A small network was shown many inputs. Here are its activations along a few directions, one row for each input.
In each table, some parts of the input vary, and every possible input appears once, in random order.
Descriptions start from the smaller parts, as in this example, which fits no table here: values(2) and (point or ring(9) or (line(4) and ring(5))).
Shared parts are said once, and a part with two or three values counts as separate values.

Other details of the inputs vary at random and push rows far along three fixed directions, the same in every table; ignore that.

Rows:
x1: [ 12  -5  15   3  41 -34  14  -5   4 -61 -25 -39]
x2: [-10 -27  -6  -3 -32  25 -47   7  18  44   7  18]
x3: [-30  -9  -4  -3  81  -7 -37 -19  14 -20  -5   1]
x4: [-13 -14   3   6  73 -24 -40   9  14 -37 -29  10]
x5: [-26 -42 -31 -27  -3  38 -37 -26  33 -21 -27   1]
x6: [  3 -14  -8  -6 -67   7 -25  19   2  38  12   9]
x7: [ 23 -21 -28 -59 -25  19  22 -20  44 -47 -47 -13]
x8: [  7  19  22   2  -4 -44  41 -11 -28   4  27 -19]
x9: [ -7 -15  21  17  78   1 -26  -3  20 -21 -16 -10]
x10: [ -8   1   8  21  23  -3 -34  22  13  32  -3  41]
x11: [-18 -19 -38 -17  22  40 -38 -18  15 -17 -20  -3]
x12: [ -3 -37 -25   1 -61  67 -35  13  37  28 -17  36]
x13: [ 26  20 -17   7 -62  34  49   3 -14   2   3 -10]
x14: [ -9   9   0   0 -11 -32 -23  19 -13  29  17  25]
x15: [ 10  37  15  17  -8 -15  54   4 -14   7  12  -4]
x16: [-19 -37 -46 -26 -19  43 -34 -25  39 -15 -26  -1]
x17: [  7   6  21  29  29  10 -37  31  -9  38   5  21]
x18: [  0  26  38  29  28 -38  -1  26 -18  36  19  39]
x19: [ 16  20  -3  10 -52  18  54  -1  -1   5   9 -10]
x20: [ 24  26  13  17  -7  -4  44   7 -27   2   7 -15]
x21: [  1  -5 -34   8 -40  64 -33  23  18  38 -14  35]
x22: [ -7  -4 -12 -15   9   6  27 -37   3 -40   0 -36]
x23: [ 16  20  20  11 -10 -39  35  13 -22 -18   6  -5]
x24: [ -1 -40 -11   0  12  36 -31  -7  42 -23 -34  -9]
x25: [ -7  13  -5 -12  51 -12  16 -31 -19 -48  -7 -32]
x26: [  4   9 -22 -21 -84  -7  36  -3 -11  -1   7 -11]
x27: [ -9   5  14   5 -17 -15 -10   7 -14  39  30  26]
x28: [ 12  51  22  27  25 -43  53   7 -21   6  20  -4]
x29: [  3  29  31   2   8 -72  31   4 -44  -8  33  -9]
x30: [  9   0   4 -46 -27 -19 -14   8   5  43   8  35]
x31: [ 20  19 -31   0 -78  46  47   1  -4   4  -8  -9]
x32: [  7  18   3  -1 -37  -8  49 -11 -19  16  30 -23]
x33: [ 11  15  -6  -2 -52   3  42 -12  -5  17  24 -31]
x34: [ -6 -12  33  26  43 -11 -39  25   1  31   5  36]
x35: [ -8  -5  15  14   4 -11 -38  35   1  24  -4  45]
x36: [  1  -9 -16 -18  17  16  16 -33  -7 -44 -11 -44]
x37: [  8  -9  12  13 -32  -2 -14  33  -3  26   2  24]
x38: [  4 -12  -2   1  30  16  27 -22  18 -50 -23 -38]
x39: [ -6 -27  -9 -26  16 -15   5 -25   1 -61 -19 -42]
x40: [ -6  14  34  21  60 -26 -46  19 -29  42  31  19]
x41: [ -5   7  -3 -11  47  -7  16 -31 -18 -50  -2 -36]
x42: [-27  -2  11   6  32  -1 -39   4  -2  35  19  33]
Description of these inputs: values(2) and (point or (line(4) and line(5))).
- The inputs of x41 and x13 match in every part but the values(2) part. If x29 is changed in the same way as x41 into x13, which row does it become? => x23
- The inputs of x34 and x8 match in every part but the values(2) part. If x28 is changed in the same way as x34 into x8, which row does it become? => x3
- Which other rows does x35 become when the line(5) part takes its other values? List them by row number. => x1, x4, x23, x37
- Which other rows does x39 become when the values(2) part takes its other values? List them by row number. => x37
- Which other rows does x28 become when the line(5) part takes its other values? List them by row number. => x9, x15, x19, x38
